Each row below is a small network's average activation on inputs in which a field has the value named, seen along a few directions.
Values that are neighbours, or in one group, have similar rows; names and order tell nothing.
In the rows, 500 means zero.
Random noise pushes rows far along 3 fixed directions. That doesn't count. These rows show it; they differ only by the noise:
369	533	578	521	874	215	729	729	306	319	508	355	260	495	682
530	592	417	448	681	474	539	311	557	558	576	458	471	533	439
616	541	448	333	579	507	340	419	516	539	646	606	563	437	512
511	570	446	502	577	465	533	380	520	555	534	503	519	604	450
441	550	479	674	373	453	602	437	483	582	411	540	602	814	410


Kovat, 15 values:
l4: 714	471	476	419	513	554	429	583	511	503	584	501	425	446	466
l1: 353	411	503	618	630	395	735	410	413	486	378	393	461	553	573
l9: 627	353	636	607	315	438	443	681	447	449	464	658	486	548	538
l10: 581	491	408	497	370	726	426	299	770	561	485	538	519	459	310
l11: 420	593	501	471	628	529	642	415	490	533	493	299	548	404	558
l2: 498	566	411	295	605	634	311	434	540	448	620	407	460	155	518
l12: 485	573	519	564	356	592	568	582	548	485	382	485	490	475	401
l7: 337	515	481	482	706	417	525	542	512	436	490	254	239	259	601
l6: 547	514	546	473	416	479	362	593	447	499	538	646	609	638	539
l5: 311	440	506	633	407	430	515	533	482	430	310	490	447	516	562
l3: 533	362	529	468	373	597	427	478	601	450	444	623	489	432	418
l15: 462	473	488	347	708	487	563	420	433	475	574	405	483	265	655
l13: 471	563	543	549	578	453	586	604	461	543	602	368	463	563	522
l14: 685	446	444	335	461	499	238	367	542	585	636	711	636	442	483
l8: 471	536	583	617	453	549	701	648	472	464	442	441	469	677	413
Each value of Kovat is a pair of two hidden parts, and every pair occurs once (3 first parts, 5 second parts).
- l3 and l9 share the first part; l3 and l10 share the second. Which value has the first part of l10 and the second part of l9? => l4
- l2 and l13 share the first part; l2 and l5 share the second. Which value has the first part of l5 and the second part of l13? => l14

Temet, 15 values:
v9: 489	385	492	324	661	482	453	377	482	354	496	416	443	160	702
v10: 787	408	505	487	248	688	221	348	756	560	568	835	669	529	365
v8: 352	592	427	519	561	442	509	372	548	632	456	436	592	622	499
v15: 283	462	539	778	538	355	758	797	410	311	311	299	212	590	512
v5: 443	386	439	603	245	542	465	484	558	478	289	622	499	591	380
v13: 675	483	498	398	490	510	477	509	559	557	552	565	408	473	406
v1: 482	612	559	475	681	416	696	645	394	471	571	458	492	642	534
v3: 406	363	601	464	407	563	432	643	394	415	476	488	590	364	655
v6: 367	576	482	501	720	528	731	501	445	461	517	203	411	293	584
v4: 592	425	542	536	539	325	524	466	414	478	466	602	451	598	603
v2: 756	556	603	347	388	588	280	741	515	493	641	663	599	369	472
v7: 273	506	352	641	750	401	686	177	551	549	450	357	430	633	394
v11: 515	533	625	427	320	545	349	878	376	392	480	571	462	368	585
v14: 596	478	509	535	356	513	393	447	424	640	589	711	671	712	434
v12: 555	688	344	451	321	683	336	160	667	762	641	464	760	611	365
Each value of Temet is a pair of two hidden parts, and every pair occurs once (3 first parts, 5 second parts).
- v1 and v12 share the first part; v1 and v14 share the second. Which value has the first part of v14 and the second part of v12? => v8
- v13 and v3 share the first part; v13 and v2 share the second. Which value has the first part of v2 and the second part of v3? => v6
